Each row below holds a small network's activations on one input, seen along a few directions.
Each table varies a few parts of the input and shows all the possible inputs, shuffled.
Descriptions start from the smaller parts, as in this example, which fits no table here: ring(8) and (point or (values(2) and line(4)) or ring(9)).
Shared parts are said once, and a part with two or three values counts as separate values.
(in the rows, 128 means zero)

Other details of the inputs vary at random and push rows far along three fixed directions, the same in every table; ignore that.

Table:
R1: [117 173 103 149 119  87 108 142 111 137 127  92 107]
R2: [140  98 153  60 152 105  98 144 104 111 154  51 153]
R3: [132 164 126 110 119 101 109 138 112 131 150 105  88]
R4: [127  96 131 154 128 165 140  92 146 145 116 190 159]
R5: [133 136  98 158 123 127 133 108 154 129  98 163 132]
R6: [107 185 113 168 114  75 114 165 114 130 117  78 144]
R7: [116 189 124 174  89  82 118 157  98 133 138  85 116]
R8: [108 183 118 163  88  82 108 141 110 131 135 102 103]
R9: [117 112 149 119 133 142 139 128 127 122 122 137 152]
R10: [139  64 127 103 160 162 145  91 153 113 110 172 147]
R11: [141 130 128 152  85 167 133 120 129 135 143 169  57]
R12: [141 149 113 135 119 117 126 126 130 129 126 135  94]
R13: [119 160 125 143 131 123 135 141 141 132 125 141 112]
R14: [170  96 138  85 123 201 134 118 118 124 157 151  40]
R15: [109 181 124 164  95  89  94 162 124 127 137  75 132]
R16: [137 115 121 130 152 122 139 133 138 122 113 118 169]
R17: [142 112 137  90 136 161 137 135 106 125 159 126  57]
R18: [106 162 128 182 114  75 129 140 141 137 126 104 165]
R19: [132 115 116 135 149 135 141 128 137 119 108 138 152]
R20: [143 130 124 139 147 103 134 103 166 128 106 141 180]
R21: [142  85 121 156 111 162 152  77 152 129 107 202 128]
R22: [148 182  94 151  82 132 127 127 115 143 136 151  23]
R23: [102 132 148 115 138  74  95 137 120 112 137  73 193]
R24: [131 152 109 138 113 136 135 107 136 132 125 176  73]
R25: [135 190  88 188 103 132 134 127 150 171 113 181  86]
R26: [121 139 127  99 128 149  99 145  97 142 152 115  89]
R27: [113 124 123 149 146  99 128 104 165 119  99 150 194]
R28: [102 155 111 193 129 100 120 120 159 146  97 143 214]
R29: [119 100 139  99 125 130 107 124 102 114 144 101 132]
R30: [147 124 109 135 118 181 165 109 136 132 103 201  86]
R31: [112 109 126 135 136 110 122 113 122 125 124 111 165]
R32: [132  90 150  89 180 103 121 144 140 114 136  64 212]
R33: [133 169 113 150 107 133 112 150 131 132 134 126  78]
R34: [131 103 146 101 107 146 119 118  78 128 163 116  61]
R35: [127 106 128 138 130 148 144 119 118 120 123 144 128]
R36: [124 100 141 141 131 119 134  93 151 121 120 157 176]
R37: [129 102 143  91 132 157 103 144 116 112 154 104 108]
R38: [133 117 132 136 102 145 149 123 120 131 123 155 125]
R39: [160  84 122 103 147 163 149  89 129 130 131 153 105]
R40: [113 192 113 146  87  91 104 152 100 133 142  98  67]
R41: [110 187 100 183 103 122 117 134 133 159 118 158 108]
R42: [160  97 114 136 141 144 150  89 166 130 100 166 155]
R43: [150 101 151  83 144 161 146 126 130 125 126 136 129]
R44: [116 149 131 124 138 111 127 149 134 128 113 117 161]
R45: [106 160 134 156 117 109 130 141 132 132 136 127 127]
R46: [121 122 145 132 114 137 144 125 129 132 127 145 134]
R47: [132  56 131 100 154 163 131  93 143 110 112 158 159]
R48: [130 148 144 112 143 102 122 155 131 132 141  86 147]
R49: [132 122 137  83 139 117 120 160 108 118 132  79 156]
R50: [139 105 132 131 157 150 160 112 168 130 107 180 146]
R51: [127 124 154  72 147 124 115 161 105 121 144  80 142]
R52: [123 126 125 134 127 151 144 125 123 126 138 154  77]
R53: [104 167 120 179 132  86 136 139 168 136  80 137 205]
R54: [110 135 145 105 132 134 124 148 113 123 152 117  97]
R55: [148 143 113 156 136 115 148 128 145 133 108 126 153]
R56: [118  76 147  56 148 142 103 132  78 110 162  77 106]
R57: [122 146 125 137 100 135 137 135 110 128 125 132 110]
R58: [147 135 127 114 128 125 140 137 129 130 117 113 151]
R59: [117  54 162  71 160 160 130 123 111 108 158 110 137]
R60: [121 106 119 145 147 132 152 117 159 121  81 159 206]
R61: [121 127 148 114 105 107 107 137  96 121 156  87 114]
R62: [133 132 118 124 125 162 147 126 120 130 143 157  47]
R63: [148 105 112 123 135 154 146 102 126 136 124 162  82]
R64: [136 112 119 152 155 115 128 126 185 126  95 131 210]
R65: [133 126 140  91 146 121  99 148 113 144 148  80 149]
R66: [113  83 180  67 142 135 115 148  98 110 175  80 141]
Each input here is: line(6) and (values(2) or line(4) or ring(5)).
Changing only the line(6) part turns R37 into R64. The same change can be made to R52. Which row results?
> R17
Changing only the line(6) part turns R16 into R55. The same change can be made to R63. Which row results?
> R39
Which other rows does R65 become when the values(2) part takes its other values? List them by row number.
> R14
A walk changes only the line(6) part. It starts at R61 and steps to R8. List the rest of the walk in order.
> R40, R10, R12, R2
Which other rows does R25 become when the values(2) part takes its other values? List them by row number.
> R64
Which other rows does R61 become when the line(4) part takes its other values? List them by row number.
> R21, R34, R36
